These are the activations of a small neural network, seen along a few directions. Each row is one input.
Each table varies a few parts of the input and shows all the possible inputs, shuffled.
Descriptions start from the smaller parts, as in this example, which fits no table here: one of 3 separate values, together with either a single point or one of 11 places along a line or (one of 4 places along a line, together with one of 5 places around a ring).
Shared parts are said once, and a part with two or three values counts as separate values.

Other details of the inputs vary at random and push rows far along two fixed directions, the same in every table; ignore that.

A family of inputs:
x1: [-10   7  -1   8  -3   4  -7   0   8  16   6  -8  25 -22  -7]
x2: [ -9  11  -4   7   1   6   0  -7  13  21   9  -8  18 -22  -9]
x3: [ -4  11  -7   6   0  -2 -10  -2   5  14  13  -5  21 -23  -6]
x4: [ -3  35   5   0   2 -20   8   2 -34   1 -10   1  12   8 -23]
x5: [  0  -6  -8   3  -2  -1 -10  -1   9   3  10  -2   9 -13   4]
x6: [ 20 -14  11 -13  -4   9 -19 -18   3   7   8  -2  12 -11  -7]
x7: [  2 -30  -3  -4  -4   8  -3   7  11 -18  -4   4 -11   8  22]
x8: [ -9   5  -6   6  -2   2  -9   0   6  18   8  -6  26 -24  -9]
x9: [ -3 -15   6   2  -6   5  -7   7  19   1   5   3  -6  -4  12]
x10: [ -7 -10  -3   1   0  10  -1  -1  18  14   7  -2   5 -18   3]
x11: [ -4  43  19   6   4 -19   9   6 -28   0 -13  -2   8  12 -24]
x12: [ 12   1  16  -8  -1  13 -16 -20   5  19   7 -11  28 -21 -18]
x13: [ -1 -14  -5   3  -1   9  -6   1  14  -5   5  -3   4  -6  12]
x14: [-12   8   0   6   1   5   2  -5  11  25   6  -4  18 -24 -11]
x15: [ -6   9  -8   8   0   2  -8  -3   6  16  10  -9  26 -23 -10]
x16: [ -8   7  -5   3  -2   1  -4  -3   7  26  12  -1  14 -27 -10]
x17: [ -4  -3  -5   2   1   9   0  -4  13   8   5  -4   3 -11   3]
x18: [ -6  -4   6   6  -2   5  -3   2  17  13   7   1  -3 -13   1]
x19: [ -5  34   4  -4   7 -14  19  -2 -31   6 -14   2   5   9 -28]
x20: [ -4 -15  -1  -2  -2   7  -1   4  11   1   0   2   0  -4  11]
x21: [  2 -31  -7  -9  -4   6  -2   6  11 -11  -2   8 -12   6  20]
x22: [  2 -33  -8  -8  -5   5  -1   4  12 -12  -3   8 -13   7  19]
x23: [  2  25   3   0   7  -9  17  -2 -28 -12 -15  -3  -5  25 -12]
x24: [-10  12  -4   6   0   8  -2  -6  11  22  10  -9  18 -21 -10]
x25: [ -6  41  19   3   4 -16  11   6 -27   5 -12   0   5  11 -25]
x26: [ -3  -8  -7   1  -2   3  -8   3   8   5   4  -1  13 -13   4]
x27: [  5  19  12  -2   4 -10  15   4 -23 -16 -15   3 -24  31  -6]
x28: [ 10   3  -1 -13   3 -14  17   0 -28 -29 -18  12 -31  40   4]
x29: [  7 -24   0   4  -3   8  -5   3  18 -17   4   2 -24  12  22]
x30: [ 10  -2  -1  -9   5 -13  15   3 -29 -37 -23   8 -23  43   6]
x31: [  0 -12   7   6  -4   5  -9   9  13  -4   5   1  -4  -3  12]
x32: [  3 -15 -12   2  -1   8  -4  -3  10  -3   6  -3  -3  -2   9]
x33: [  0  44  13   9   8 -12   9   0 -25   1  -7  -5   2  12 -21]
x34: [  9  17  -2  -5   4 -15  14  -2 -31 -20 -13   4 -16  30  -4]
x35: [  2 -27   5  -2  -5  10  -1   7  17  -9   3   7 -26   7  19]
x36: [  8 -27 -12  -7  -4   5  -2   0  11 -13   4   8 -22   6  21]
x37: [ -3 -22  -3  -2  -3  10   2   1  15   3   2   2  -8  -6  11]
x38: [ 21 -20  23  -9  -3  14 -19 -12  10  -1   5  -2  -2   1   1]
x39: [ -4  35   6  -4   4 -20  12   2 -34   5 -11   2   8   9 -24]
x40: [  9   4  12  -4   2 -11  12  10 -25 -37 -18   7 -31  44   7]
x41: [  3 -32  -8  -8  -1   9   2   2  12  -9  -2   9 -19   5  18]
x42: [  5 -27 -12  -6  -1   9   1   0  12 -12   0   6 -19   9  19]
x43: [ -2  42  15   8   6 -17   7   3 -25  -1  -9  -5   7  12 -22]
x44: [ -4  38   6  -4   5 -20  12   2 -34   5 -11   4  10   8 -23]
x45: [  0 -10   2   5  -1   7  -5   1  17   1   6   0 -13  -1  11]
x46: [  3 -33  -9  -6  -5   5  -5   5  11 -17  -3   6 -10   7  21]
x47: [  3 -13 -12   2   1   8  -4  -3  10  -3   6  -1  -2  -3  10]
x48: [ -3  15  -9   9   1   1  -8  -7   6  19  15  -7  19 -24  -8]
x49: [  6   3  14  -8   4  -8  18   9 -22 -27 -20  13 -37  39   5]
x50: [  9 -28 -13  -3  -4   4  -5  -2  11 -17   5   5 -19   9  23]
x51: [  1 -32  -2  -7  -5   8   1   6  12 -13  -4   5 -15   9  21]
x52: [  2  11   7  -6   2 -13  15   5 -27 -23 -22   4  -9  30  -4]
x53: [ -5   9  -7   7  -2  -2 -11  -3   6  15  14  -7  22 -24  -8]
x54: [ -8   8  -5   3  -1  -2  -2  -4   8  25  11   0  15 -26 -10]
x55: [ -6   9  -6  12   2  10  -7  -6  16  21  13 -12  22 -27  -5]
x56: [ -7   8  -3   9   1   4  -6  -3  11  14   8 -10  24 -21  -6]
x57: [ -5 -10  -6  -2  -3   3  -4   2   9  10   4   0   9 -12   1]
x58: [ -7  36  10  -2   5 -15  17   1 -28   4 -17  -1  12  10 -24]
x59: [  3 -33  -8  -7  -2   7   3   1  12  -9  -3   9 -19   6  17]
x60: [ -6  11  -8   5   0   1  -6  -6   7  24  15  -6  16 -25 -10]
x61: [  5 -29 -12  -6  -2   8   1  -2  13 -12  -1   6 -19   9  18]
x62: [  2  24  -1  -5   6 -11  18  -3 -30  -7 -16   2  -8  23 -15]
x63: [  3 -27   5   2  -7   7  -9  11  14 -17   1   5 -18  10  22]
x64: [  5 -22   2   0  -2   9  -2   5  17 -13   3   5 -27  11  21]
x65: [ -6  12   5  15   0   3 -12   2  14  14  14  -8  18 -21  -5]
x66: [  4 -30  -8  -9  -4   5   0   2  10  -9   2  12 -22   4  19]
x67: [ -3  -6  -4   5  -1   6  -5   0  10   2   5  -8  10 -10   5]
x68: [ 22 -27   9 -17  -2  14 -15 -17   5  -2   1  -2   4  -1  -1]
x69: [ -7  10  -4   5  -2  -3 -10   0   4  18  11  -4  24 -26  -7]
x70: [ -5   9  -7   7   2   2  -7  -2   6  14   9  -7  24 -21  -8]
x71: [ -5  41  19   3   6 -17  13   7 -28   4 -13   1   4  13 -23]
x72: [ -9   8  -4   3  -2  -4  -7  -1   6  23  10  -2  22 -25  -9]
x73: [ -4  11 -10   9   2   3  -5  -7   9  18  10 -10  21 -21  -9]
x74: [ -2  41   4   4   8 -12  16  -6 -28   0 -12  -7  10  12 -23]
x75: [  5 -30  -7  -6  -6  -1  -7   5   8 -16   0   8 -13   7  21]
x76: [ 12   6  10  -3   3  -9  15   6 -25 -35 -18   6 -37  47   7]
Each input here is: one of 4 places along a line, together with either a single point or (one of 3 separate values, together with one of 6 places around a ring).
- Changing only the place on the line of 4 turns x62 into x60. The same change can be made to x42. Which row results? => x36
- Changing only the place on the line of 4 turns x26 into x31. The same change can be made to x21. Which row results? => x71
- Start at x4 and move only the place on the line of 4, one step at a time. The first step leads to x8. Which rows follow, in order? => x1, x63
- Which other rows does x56 become when the place on the ring of 6 takes its other values? List them by row number. => x2, x14, x52, x58, x74
- Which other rows does x16 become when the choice among 3 separate values takes its other values? List them by row number. => x54, x66

A family of inputs:
x77: [  2  24  18   0  -5  -5  -3  -8 -10  10  -7  -8  21  -4 -17]
x78: [-12 -47 -18   0 -10  21  -8   3  36  18  16  -3  -1 -27  27]
x79: [ 20  -5  11 -19  -2   0   3  -3 -11 -14  -8  13 -31  19   1]
x80: [ 12 -15  -3  -3   2  -5  -1   2 -18 -32  -9   5 -12  20  18]
x81: [  2 -20 -21 -10   1 -10  13   2  -5 -32  -8  11 -25  24  15]
x82: [  1  11  12   4   4   8  -5 -17  16  32   6  -7  18 -25 -27]
x83: [ 15 -22  -7  -6  -5  -3  -8   3  -6 -28   0   4 -18  25  24]
x84: [-11  16 -23  10   0   1   1 -10  10  27  15 -12  27 -30  -5]
x85: [-14 -32 -15  -3  -6   6  -8   6  27  18  12   4   1 -27  11]
x86: [ 12 -35  12  -6 -11  14 -12   1  16 -13   8   0  -3   1  23]
x87: [ -9 -21  -5  -9   0   3   7  14  11  -1  -7  18  -5  -4  14]
x88: [  4  25  15  -1   2  -3 -11  -5  -6   9  -3 -10  17  -1 -23]
x89: [-25  46  18  38   6 -11  11  23   5   4   3  -8 -12   3  -5]
x90: [  8  33   3   0  10 -17   7   0 -36 -12 -14  -6   4  26 -19]
x91: [  2  14  14   1   6  15  -6 -11   8  29  12  -9  17 -24 -19]
x92: [ -7  28 -13   4   9 -15  21  -2 -36 -15 -17   8   2  21 -17]
- Describe the family of inputs behind these rows. => either a single point or (one of 3 separate values, together with one of 5 places around a ring)
- Which other rows does x80 become when the choice among 3 separate values takes its other values? List them by row number. => x83, x90

A family of inputs:
x93: [ 21 -36   3   4  -1  29 -13 -15  35 -15  15 -10 -25   6  25]
x94: [  2  41  28  -7   4 -10   2  -6 -19  21  -6   0  20  -7 -35]
x95: [  2 -34  -3   3  -2   8  -1  15  22 -23   7  10 -41  13  37]
x96: [  3  16  26  -5   2  -8  11  10 -26 -18 -21   0  -8  28 -10]
x97: [  8 -49 -22 -13  -8   3  -6  -4  14 -12   7   8 -18   2  26]
x98: [ 25 -47  -8 -12   3  27  -1 -21  22 -19   2   0 -34  17  23]
x99: [ -5  26  13   2   1  -9   0  -3  -7  25   5  -1   7 -11 -23]
x100: [  3   0  -2 -20   3  -8  13   0 -31 -15 -23   2   0  26  -6]
x101: [-18  25 -15   1   6  -9  13  -3 -11  17  -4  -6  22 -10 -15]
x102: [  7  15   5   4  -2 -15   0   6 -22 -21  -8   1 -12  24  -1]
x103: [  5  20   5 -13   3 -18  18  -1 -37  -6 -19  10 -17  29 -19]
x104: [ -1 -22 -20   8 -10   7 -25  -2  31  17  27  -6  19 -33  10]
x105: [ -5  24  -6   2   6 -20  24   7 -31 -24 -23   4  -4  32  -6]
x106: [ -3 -45 -23 -12  -3   5   9   3  12 -24  -7   9 -25  17  33]
x107: [  0  25  -2  -9   2  -9  -5 -13 -13  26   4  -6  40 -26 -29]
x108: [ -5  20   1   1   1  -9   2  -8  -8  28   4   1  13 -20 -26]
x109: [ -7   0  -1  10  -1  -8  10  11  -6 -29 -12   3 -15  24  13]
x110: [ 18 -47  -7 -11  -7   8 -19   0  19 -21   5   5  -5   1  29]
x111: [-10 -12 -26  11  -1   7 -12   7  22   7  21  -3   7 -24  17]
x112: [  5 -16  14   1  -9  10 -24   0  28  12  17  -3  10 -24   6]
x113: [ -9   9   6  -2   1   6  -1  -4   0  28  -2  -5  26 -24 -20]
x114: [  1  16   8  -5   2  -2  -9 -11   0  35   2  -3  30 -29 -26]
x115: [ -5  13 -16   2  -3  -5  -6 -12   3  32  16  -6  32 -35 -17]
x116: [ 13  -8  23 -16  -1  -2   3  -1 -13 -15 -13  15 -22  25   1]
x117: [ 14   6  26 -10   1 -12   2   4 -22 -22 -15   7 -18  30  -2]
x118: [  3  -8  19  -2  -3   3   2   9  -6 -16 -11   0 -12  17   5]
x119: [  1 -36 -16  12  -4  11 -11  14  31 -20  15   4 -23  -1  42]
x120: [ 16 -51 -10 -21  -7   7  -8  -7  10 -20  -2  11 -11   4  27]
x121: [ -2 -24 -11  -9  -5  10  -4  -4   7   4   0  -1  15 -14   5]
x122: [ -5  24  -4  -4   8 -14  25   3 -31  -4 -16  13 -21  22 -11]
x123: [-18  22   8  11   3  -1  12   3  10  26  -1  -3  13 -16 -13]
x124: [ 11  17  18 -21   5 -17  15  -6 -43 -13 -26  13 -11  33 -21]
x125: [  1 -18   4   1  -8  11 -13  -1  26  19  18   4  -6 -17   7]
x126: [ -2  30   1   9   7 -19  17  12 -34 -29 -17   6 -21  33   1]
x127: [  8  18  -2  -6   2 -24  11   2 -40 -24 -16   6 -11  34  -9]
x128: [-15  23  -1  18  -1   4  -7   8  18  27  21  -8  13 -33  -5]
x129: [ -7   7   0  -6   7 -11  28   3 -19 -12 -24  10 -18  26  -6]
x130: [ -9 -19 -30   2  -2   7  -2  -1  22  13  17   3   6 -29  15]
x131: [  8  17 -16   1   5  14  -3 -31   2  21  12 -17  26 -21 -19]
x132: [ 16   0   5 -16   3 -15  -1   0 -27 -27 -14   7  -5  30  -3]
x133: [  7 -45   1  -1 -10  15 -15  12  18 -28  -2   1 -13  10  34]
x134: [ -8  -8  -3   8  -3  11   1   6  23  12  13   7 -15 -16  13]
x135: [ 18 -43   7  -6  -5   4 -16   4  12 -36  -1   7 -21  19  35]
x136: [ -5  16   9  13  -5  -1 -12   1  11  24  17  -8  14 -24 -11]
x137: [  3 -41 -29  -8  -3   8   4   4  15 -15   3  11 -25   5  36]
x138: [ -9  36  23   1   2   1   4   0 -11  29  -5  -6  27 -14 -30]
x139: [-14  17 -12   8   3   2   3  -1  13  34  13   0  15 -34 -13]
x140: [  8  43  16   7  12   7   8 -25 -11  23   3 -15  11  -3 -34]
x141: [ -4  22   1  15  -4  -7 -14   0   0  11  15  -8  18 -16 -11]
x142: [ -1 -23  -7   1  -4  10 -14   3  15   0   7  -6  19 -16   8]
x143: [-18 -15  -3  17  -4  15 -13   9  44  20  18 -11   9 -31  15]
x144: [ -4  20   6  -1   5  -6  18   9 -14  -5  -8  11 -26  20  -2]
x145: [  3  -3   8 -16   1   1  10   2 -17  -6 -19   6  -7  16  -9]
x146: [ -7  16   2   9   4 -14  14  11 -18 -26 -18   0 -11  31   5]
x147: [-18  16 -13  14   2  -5   0   2   8  15   6  -9  29 -21  -8]
x148: [ -3 -22 -10   3  -7  16 -20   3  24  10  13  -9  27 -28   7]
x149: [-12  32 -16  12   6 -12   3   4 -11  12   6  -4  18 -14 -13]
x150: [ 15  -6  13  -5  -2  -7  -9   4 -11 -28  -8   5  -8  22  10]
x151: [ -6 -36   1   7  -4   9   2  11  31 -17   3   3 -26   6  32]
x152: [ 20  22  -3  -4  12  -2   9 -19 -31 -25  -9  -8  -7  36 -13]
x153: [  8  32   2  20   8  10 -10 -21   1  11  13 -23  22  -8 -17]
x154: [ -3 -20   2   9  -7  14 -20   8  22   0   8  -9  17 -14  13]
x155: [  6  24  18  -2   0 -19  12   6 -34 -20 -15   6 -26  34  -9]
x156: [-19   9  -8   6   2   3   6   0  16  30   5  -4  19 -27 -13]
x157: [-17 -12  -2   9  -4  17  -4   5  39  24  13  -2   4 -27   9]
x158: [ -9  30  24  -1   4  -2   7   0 -17  21  -8  -5  19  -5 -29]
- Describe the family of inputs behind these rows. => one of 6 places around a ring, together with either a single point or (one of 2 separate values, together with one of 5 places around a ring)
- Changing only the place on the ring of 6 turns x118 into x113. The same change can be made to x93. Which row results? => x98
- Start at x125 and move only the place on the ring of 5, one step at a time. The first step leads to x94. Which rows follow, in order? => x138, x157, x144
- List by row number the other rows that have the place on the ring of 6 in common with x101. => x97, x100, x106, x107, x115, x120, x121, x130, x131, x137
- Which other rows does x141 become when the place on the ring of 6 takes its other values? List them by row number. => x97, x99, x108, x127, x155
- Which other rows does x119 become when the place on the ring of 5 takes its other values? List them by row number. => x102, x146, x150, x154
